Each row below holds a small network's activations on one input, seen along a few directions.
In each table, some parts of the input vary, and every possible input appears once, in random order.
A made-up example of a description, with smaller parts first: values(3) and (point or line(9) or (line(6) and ring(8))).
Shared parts are said once, and a part with two or three values counts as separate values.

Other details of the inputs vary at random and push rows far along two fixed directions, the same in every table; ignore that.

Rows:
x1: [ -9  20  74  33 -31  21 -62  10  15 -27  47 -22]
x2: [ 23  17  50  14  20  67 -18  40  41  16 -19  12]
x3: [  6 -23  60  43   7  96  24 -26  31  -8 -42  29]
x4: [  4   9 -56 -40  53 -48  37  20 -24  10 -35  34]
x5: [ -1   1 -23 -37 -31 -79 -44   6 -27 -10  43 -54]
x6: [ -29   -6 -110   -8    4  -59  118   15   29   24  -41   41]
x7: [ 16 -33  25 -19 -46  -1 -39 -37 -25 -20  15 -61]
x8: [ -39   -1 -108   -9   25  -59  109   13   15   18  -47   54]
x9: [ 14  -2 -44   5  48  32  69  50  47  58 -85  35]
x10: [  1 -30  -8 -37 -32 -55 -21 -57 -59 -40  25 -43]
x11: [ -5  30  31  -2  16  -8 -26   3 -12 -32  24  12]
x12: [-12  -8 -78 -23 -10 -48  47  25  22  18 -26   9]
x13: [  21   25   47  -38  -15  -36 -101    8  -45  -29   63  -60]
x14: [ -8  36   4 -40  14 -54 -45  -6 -50 -52  45   8]
x15: [ 14 -32  18  -8 -52  17 -11 -35   1 -20   4 -37]
x16: [-16  17 -67 -23  12 -42  55  13   3  -6 -21  34]
x17: [-22  -5 -58 -28   7 -36   7 -57 -58 -21  28  26]
x18: [  0  13 -46 -48 -27 -79 -19   4 -26 -24  31 -26]
x19: [ 12 -24   7  39  49  78  29 -17   7  51 -42  41]
x20: [ -8   5 -12 -28 -13 -88 -40  -5 -47 -24  42 -32]
x21: [ 11  -4  41  56   4  67   9  44  64  55 -32 -15]
x22: [ 10 -17  77  31 -41  62 -23 -39  10 -33  11 -20]
x23: [ 25 -13  70  51 -11 108 -41 -17  23  26  11  -1]
x24: [  5  25  56 -20  -3 -43 -89  -7 -50 -39  67 -52]
x25: [-11   9  20  43  36  53  38  30  48  19 -43  53]
x26: [-17  -4 -35 -26 -30 -40 -24 -59 -58 -31  61 -11]
x27: [  6   5  79  63 -28  72 -29  35  64  24   7 -26]
x28: [ -13   12 -103  -43   37  -45   97   23    3   10  -49   66]
x29: [ -3   1  56  56  19  47  -3  30  38  32 -16  -6]
x30: [ 27 -22  33  42  21 101  -4  -7  21  56 -25   9]
Description of these inputs: ring(5) and (values(2) or line(4)).
Start at x8 and move only the line(4) part, one step at a time. The first step leads to x25. Which rows follow, in order? -> x11, x14
Start at x9 and move only the ring(5) part, one step at a time. The first step leads to x18. Which rows follow, in order? -> x16, x11, x24

Rows:
x31: [ -2   2  13  22   0  22  13  19  32  12 -15   9]
x32: [ 3  5 26 22  3 31 -1 15 24  9 -8  0]
x33: [  0   0   7  15   1  19  11  18  26  15 -14   6]
x34: [ -9   9 -13  -8   4 -21   6  -6 -13 -15  10  13]
x35: [  1  20  98  21 -31  13 -94  -7 -11 -41  67 -46]
x36: [-10   8 -15 -10   0 -26   5  -4  -8 -15  10   7]
x37: [ -7   3 -14 -10  -3 -24   5   1  -7  -7   5  -1]
x38: [  5   1  13  13  18  33   5   9  15  12 -18  15]
x39: [ -6 -20  -3   3 -31  -2  -9 -46 -22 -12  25 -15]
x40: [ 12  -2  17  10  22  35   1   4   4  15 -16  16]
x41: [ -2  -3 -26 -11  -5 -22   6   5   0   6  -3  -7]
x42: [ -7   5 -23 -13   4 -22  10  -3  -9  -7   2   8]
x43: [  3  -3 -17 -16   2 -23  -2  -3 -14   2  -2  -8]
x44: [ -1   3 -16 -15   8 -15  -1  -7 -20  -6   5   7]
x45: [  6  -2  -9 -16  -7 -25 -13  -1 -16  -2  12 -22]
x46: [  4  -2 -16 -17   7 -17  -3  -5 -17   0   1  -2]
x47: [ -3  -1 -15 -14   0 -21   1   0 -10  -3   1  -5]
x48: [-10   5 -22  -8  -7 -29  15   4   1  -6   3  -1]
x49: [  8   1  25  18   5  33  -5  14  20  14 -10  -3]
x50: [ 11  -7   5  10   5  22   5  15  18  23 -20  -1]
x51: [ 10 -27   7  18  -5  58  35 -18  23  13 -40  16]
x52: [ -6   6 -22 -14   7 -19  10  -5 -15  -7   4  15]
What do these inputs look like to the network? -> values(2) or (line(4) and line(5))
Start at x44 and move only the line(5) part, one step at a time. The first step leads to x38. Which rows follow, in order? -> x47, x49, x41
Change only the line(4) part in x47. List by row number the other rows that result. -> x35, x37, x43

Rows:
x53: [ -6 -30 -53 -19 -26 -35  29 -24 -12   5  -8 -12]
x54: [  9 -18  35  30 -21  57   7 -10  29   7 -16  -8]
x55: [ 11 -21 -29  33  51  82  93  24  57  64 -99  66]
x56: [  6 -13  -8  -1   6  15  10 -14  -6   9 -13   4]
x57: [-10   5 -31 -25   1 -44  11  -1 -17 -16   4   5]
x58: [ -9 -10 -50 -27  -4 -35  24 -26 -26 -10  -1   8]
x59: [ -2  -1  12   6  -6   5 -14 -14  -8  -7  15  -4]
x60: [ -4  -4 -22 -13  -2 -13   9 -15 -13  -9   2   8]
x61: [-13   4 -43 -20   5 -49  24   1 -13  -6  -2   8]
x62: [ 20  10  87  54  24  93 -23  38  52  28 -25   4]
x63: [ 5  9 -1 -2  8 -3 -6 25 11 14 -4 -5]
x64: [  6   6  51  25  -3  40 -29  -2   7  -4  15  -3]
x65: [ 0  1 -3 -2  3  8  9 -4  0 -4 -5 14]
x66: [-10  12 -32 -15  -1 -44   6  17  -3   1  10  -2]
x67: [  1  23  64   0 -22 -13 -80   1 -17 -37  59 -41]
x68: [-12  10 -32 -17   3 -48  11  11  -8  -4   6  -1]
x69: [  3  -2  45  24  -8  35 -30 -17  -3  -6  20 -11]
x70: [-3 12 -6  1  8 -2  6 25 17  7 -7  8]
x71: [ -4  -1 -44 -29   8 -47  19   2 -17  -2  -8   2]
x72: [ 11   8  58  -4 -25  -1 -78 -18 -30 -30  56 -42]
What do these inputs look like to the network? -> values(2) or (values(3) and line(6))
Start at x56 and move only the line(6) part, one step at a time. The first step leads to x55. Which rows follow, in order? -> x72, x71, x62, x63
